Each row below holds a small network's activations on one input, seen along a few directions.
Each table varies a few parts of the input and shows all the possible inputs, shuffled.
A made-up example of a description, with smaller parts first: one of 8 places around a ring, together with either a single point or (one of 2 separate values, together with one of 4 places along a line) or one of 9 places around a ring.
Shared parts are said once, and a part with two or three values counts as separate values.
In the rows, 128 means zero.

Other details of the inputs shift rows strongly along two fixed directions, in all tables alike. That doesn't count.

Table:
R1: [128 160 125 138 106 103 111 107 162 140 121 132 128 126 163 164]
R2: [127  90 117 142 127 121 143 131 145 135 140 109 113 115 117 106]
R3: [ 75 189 123  93 161 134 126 124 108  92 114 118 142 172  96 130]
R4: [ 69 166 116  84 168 114 120 116 112  89 107 128 158 166 105 143]
R5: [156  92 141 139 136 142 139 143 108 129 136 127 123 119 105 106]
R6: [134  81 124 133 129 123 140 137 137 133 137 113 127 107 122 111]
R7: [139 153 133 125 107 136 105 122 115 139 118 178 136 133 175 158]
R8: [138  85 126 133 130 128 143 139 130 134 136 111 127 106 117 109]
R9: [135  98 121 142 125 133 149 138 132 136 141 106 110 113 108 105]
R10: [151 175 148 137 109 127 120 132 127 137 117 136 137 118 155 168]
R11: [132 152 131 129 109 105 108 114 154 137 118 136 143 120 167 168]
R12: [140 146 136 127 115 103  97 102 145 133 116 152 143 130 161 164]
R13: [131  94 119 142 128 127 147 133 139 136 140 107 113 114 111 104]
R14: [147 170 145 133 107 122 104 106 140 139 120 141 125 134 152 154]
R15: [127  92 109 141 118 151 148 148 122 141 145 137 107 119 138 101]
R16: [139 104 125 147 125 137 150 143 127 134 142 107 110 114 108 103]
R17: [143 108 129 149 127 141 152 148 125 135 143 109 109 116 108 106]
R18: [149  81 133 132 135 133 135 133 114 129 135 125 124 116 106 105]
R19: [ 15 159  93  60 207 129 143 128 103  61 115  96 151 194  54  99]
R20: [133 163 132 129 103 141 105 118 130 141 124 170 123 139 175 148]
R21: [144  77 131 132 138 127 133 128 121 130 134 126 128 117 109 103]
R22: [151 102 140 142 130 146 137 139 123 132 143 120 110 126 107  97]
R23: [ 76 185 119  92 159 130 137 139 103  94 110 112 154 152 104 146]
R24: [155 166 150 134 112 122 105 115 121 134 114 150 139 127 150 162]
R25: [144 167 141 131 106 118 116 122 134 138 116 134 138 116 158 168]
R26: [131 160 127 126 104 137 115 132 122 143 122 163 136 123 182 162]
R27: [140  88 129 136 133 132 131 124 135 133 140 118 114 124 110  94]
R28: [133  82 122 134 132 122 125 120 148 131 140 121 116 128 120 100]
Description of these inputs: one of 4 separate values, together with either a single point or one of 6 places along a line.
Q: Changing only the choice among 4 separate values turns R6 into R19. The same change can be made to R8. Which row results?
A: R27
Q: List by row number the other rows that have the choice among 4 separate values in common with R13.
A: R1, R2, R9, R15, R16, R17
Q: Change only the place on the line of 6 in R21. List by row number the other rows that result.
A: R4, R5, R12, R18, R24

Table:
R29: [ 93 139 107 119 146 133 147 143 121 111 130 109 123 142 109 118]
R30: [ 92 135 117 114 151 113 140 121 140 107 125  91 132 141  90 121]
R31: [144 157 141 131 118 136 120 121 122 135 126 139 123 132 135 143]
R32: [ 92 114 117 108 160 107 127 114 141 105 121 106 140 144  98 122]
R33: [137 148 140 129 118 126 124 127 119 136 119 136 136 118 146 147]
R34: [142 156 135 137 117 133 130 140 125 137 122 126 135 119 142 151]
R35: [145 139 139 124 126 127 109 113 123 132 119 154 134 137 142 142]
R36: [ 84 122 109 106 152 126 138 137 118 111 129 122 138 137 114 118]
R37: [ 91 124 114 109 150 133 125 127 125 110 132 126 131 156 112 105]
R38: [147 142 146 130 125 104 108 110 138 127 120 121 141 125 128 150]
R39: [134 122 132 135 124 101 112 106 155 132 126 115 131 121 132 138]
R40: [ 85 129 105 102 147 134 145 142 122 112 125 112 139 132 114 118]
R41: [138 135 140 127 125 120 119 122 122 131 120 149 142 124 149 151]
R42: [183  32 142 157 124 124 146 136 138 146 150  95 107  87  92  76]
R43: [125 124 129 116 143 136 123 128 109 120 128 135 132 140 112 117]
R44: [128 136 137 132 140 145 135 138 119 119 134 121 118 137 107 109]
R45: [168  66 133 162 121 147 152 149 120 143 149 118 103 100 105  86]
R46: [145 163 141 138 121 136 123 124 123 135 126 135 121 130 134 141]
R47: [142 149 138 128 116 128 119 126 119 131 119 137 130 124 144 146]
R48: [135 143 126 142 117 132 130 123 137 140 136 129 114 129 140 130]
R49: [189  51 142 156 107 134 133 138 133 154 145 139 123  86 146 113]
R50: [128 136 131 126 121 122 105 111 144 132 124 151 129 143 154 136]
R51: [142 153 139 132 114 131 124 132 121 131 123 134 126 127 140 150]
R52: [131 141 123 146 113 129 133 127 137 137 132 130 118 124 139 133]
R53: [133 137 126 135 114 133 127 120 137 140 135 133 115 131 140 132]
R54: [133 132 124 131 117 130 121 115 135 142 130 136 119 129 144 127]
R55: [ 94 116 109 105 155 129 129 122 122 113 127 132 132 153 112 111]
R56: [ 89 121 106 106 150 127 134 136 118 107 129 122 133 143 113 116]
R57: [131 134 123 135 111 127 130 131 137 135 131 128 117 124 144 138]
R58: [133 125 124 130 120 126 114 116 135 139 133 142 124 132 145 129]
R59: [142 137 136 128 121 124 112 116 123 129 117 155 139 132 142 145]
R60: [ 88 140 109 119 148 131 151 145 122 116 128 110 129 138 110 119]
R61: [177  38 135 162 115 150 154 151 121 148 156 119  99  93 102  76]
R62: [141 143 137 130 118 126 112 120 119 130 121 149 137 129 141 144]
R63: [140 147 136 126 116 131 125 131 122 134 119 133 141 115 148 149]
R64: [ 86 121 105 102 150 130 138 141 121 109 129 119 143 134 115 120]
R65: [173  47 135 166 122 145 160 160 121 152 154 110 103  89 108  83]
R66: [143 153 140 127 120 133 115 117 120 136 120 142 127 130 139 139]
R67: [138 152 141 133 115 129 128 133 121 136 123 133 131 122 142 151]
R68: [142 143 137 128 119 124 113 126 118 128 122 143 135 127 146 148]
R69: [ 87 121 105 110 149 129 133 130 118 110 129 127 135 146 108 112]
R70: [141 154 137 130 112 132 127 135 125 136 122 131 137 120 146 157]
R71: [147 135 145 128 129 102 108 107 141 127 117 128 142 129 129 151]
R72: [127 110 133 117 145 136 121 128 119 116 126 139 130 145 113 108]
R73: [126  95 124 120 142 138 141 146 110 119 136 120 140 118 113 112]
R74: [158  90 141 142 129 119 141 132 137 133 140  98 118 109  94 107]
R75: [126 133 126 136 113 125 134 133 138 140 130 129 122 118 145 139]
R76: [129 117 122 124 121 122 123 127 141 133 127 141 136 117 152 141]
R77: [128 130 121 135 112 127 124 119 135 138 127 136 124 123 144 130]
R78: [129 133 122 131 111 130 133 137 141 139 130 126 126 116 147 141]
R79: [ 93 136 117 113 143 140 137 131 127 111 134 117 122 154 108 109]
R80: [143 136 137 126 123 122 114 122 122 127 119 149 137 130 147 149]
R81: [142 147 144 127 121 131 103 119 126 129 123 148 131 138 141 136]
R82: [ 96 143 118 121 146 139 140 134 128 112 135 114 120 151 108 108]
R83: [151 160 146 141 123 108 124 119 142 130 123 110 132 121 120 147]
R84: [132 132 130 133 115 131 117 117 141 137 130 135 119 133 145 122]
R85: [ 88 133 107 115 142 136 145 134 121 111 130 118 127 145 105 116]
R86: [ 90 139 105 114 147 136 150 149 125 114 127 106 133 135 111 122]
R87: [ 90 114 106 107 152 127 132 126 122 109 125 133 137 148 110 114]
R88: [125 129 125 131 115 123 130 128 136 140 126 132 126 115 149 135]
R89: [140 150 137 131 115 130 118 120 120 133 118 143 132 125 139 142]
R90: [121 111 129 121 142 131 136 139 108 120 131 127 138 125 117 120]
R91: [126 117 125 128 123 118 123 123 138 135 126 144 132 120 151 139]
R92: [ 91 114 107 104 153 125 133 132 122 107 125 128 134 145 115 118]
R93: [144 159 137 140 118 131 126 134 122 132 123 130 124 126 139 148]
R94: [134 129 132 136 120 104 120 106 156 135 123 109 127 118 131 135]
R95: [130 130 122 131 114 125 125 126 135 136 127 131 121 121 148 133]
R96: [138 141 132 147 121 107 128 115 157 134 128 104 123 119 125 137]
R97: [142 158 147 132 117 137 116 123 128 130 126 139 122 136 136 138]
R98: [126 123 135 120 139 143 127 131 116 120 128 127 124 137 110 105]
Q: What is each input in this table made of?
A: one of 2 separate values, together with one of 5 places along a line, together with either a single point or one of 6 places along a line
Q: Changing only the place on the line of 5 turns R93 into R68. The same change can be made to R60. Which row results?
A: R36
Q: Changing only the place on the line of 5 turns R88 into R75. The same change can be made to R40. Which row results?
A: R78
Q: Change only the place on the line of 5 in R97. List by row number the other rows that result.
A: R44, R72, R81, R98
Q: Change only the place on the line of 6 in R29. List by row number the other rows that result.
A: R48, R52, R60, R82, R86
Q: Change only the choice among 2 separate values in R30. List by row number the other rows that result.
A: R74
Q: Change only the place on the line of 6 in R91. List by row number the other rows that result.
A: R50, R55, R76, R87, R92
Q: Change only the place on the line of 5 in R62. List by row number the other rows that result.
A: R45, R59, R61, R89
